These are the activations of a small neural network, seen along a few directions. Each row is one input.
In each table, some parts of the input vary, and every possible input appears once, in random order.
Descriptions start from the smaller parts, as in this example, which fits no table here: one of 2 separate values, together with either a single point or one of 11 places along a line or (one of 6 places along a line, together with one of 8 places around a ring).
Shared parts are said once, and a part with two or three values counts as separate values.
(in the rows, 128 means zero)

Other details of the inputs vary at random and push rows far along three fixed directions, the same in every table; ignore that.
These rows show it; all are for the same input, with only those details redrawn:
[118 122 157 148 156  48 133 128 137 152 132 180 131 137 137]
[131 126 142 150 148  72 129 117 135 137 117 163 127 141 130]
[144 161 115 112 122  96 129 103 165 111 121 117 129 153  78]
[129 109 130 156 152 144 118 125  47 148 130 134 149 123 145]
[168 134  87 156 122 179 113  84 100  93  81  91 127 147 108]

A family of inputs:
row 1: [100 116 114 126 127 116 137 132 178 117 115 145 128 123 148]
row 2: [ 63 141 136  38 146 127 145 171  93 175 212  89 179 106 104]
row 3: [114 150 120 104  77 120 157 118 185  95 126 127 141 141 101]
row 4: [137 118 127  97  83 209 132 152 117 138 147  99 125 124 121]
row 5: [114 103 164 129 139 103 122 155 180 171 135 185  95 122 168]
row 6: [110 115 133 152  93 180 130 130  61 127 124 134 157 119 143]
row 7: [133  93 147 177 104 159 136 146 146 127 116 142  98 137 181]
row 8: [105 156 145  55 135 109 133 170  76 153 226  98 199  83  96]
row 9: [168 151 121  92 128 122 141 128 188 131 124 110  95 149  95]
row 10: [122 162 124 103 117 105 117 102 174 122 111 113 125 150  88]
row 11: [155 136 121 137 125 159 105 123  70 111 132 103 160  99 113]
row 12: [119 156 156  72 133 125 136 191 100 176 239  79 157  85 105]
row 13: [145 116 108 159 139 130 118 104 103  99  93 139  99 141 127]
row 14: [ 88 116 148 141 137  76 132 136 164 144 128 186 134 125 169]
row 15: [136 124  95 152  71 201 126  99  99  66  79 113 109 136 120]
row 16: [132  87 124 162 167 101 145 134 122 128 102 158 126 130 177]
row 17: [144 161 115 112 122  96 129 103 165 111 121 117 129 153  78]
row 18: [161 136 116 144 136 150 137 125 151 122 119  95  94 149 131]
row 19: [115 124 123 129 118 201 114 147 117 145 156  94 117 122 149]
row 20: [103 105 130 145 146 154 106 124  52 141 117 138 116 118 155]
row 21: [146  93 137 162 158  91 134 145 126 115 110 156 137  94 176]
row 22: [142 142 119 125 128 169 123 116 173 120 114  81  89 150 120]
row 23: [143 147 133  85 128 134 128 122 198 138 120 110  90 146 101]
row 24: [151 158 119 110 115  93 117 117 161  76 125 123 115 114  76]
row 25: [133 113 104 184 113 193  98  99  94 108  68 133 127 129 160]
row 26: [101 116 111 143 116 180 102 127  64 123 120 135 124 112 148]
row 27: [ 93  98 146 139 162 134 124 135  67 164 136 143 150 116 179]
row 28: [170  99 157 155 150 108 126 152 134 154 122 156 104  95 171]
row 29: [110 136 112 100  84 124 166 133 195  92 126 120 137 134 103]
row 30: [139 138  97 106 132 168 134 115  85 117 138  83 156 134 110]
Changing only one part turns row 15 into row 13. The same change can be made to row 4. Which row results?
Answer: row 9
What is each input in this table made of?
Answer: one of 5 places along a line, together with either one of 2 separate values or one of 4 places along a line
Which other rows does row 12 become when the choice among 2 separate values takes its other values? List them by row number.
Answer: row 28
Which other rows does row 19 become when the place on the line of 5 takes its other values? List them by row number.
Answer: row 7, row 12, row 18, row 22
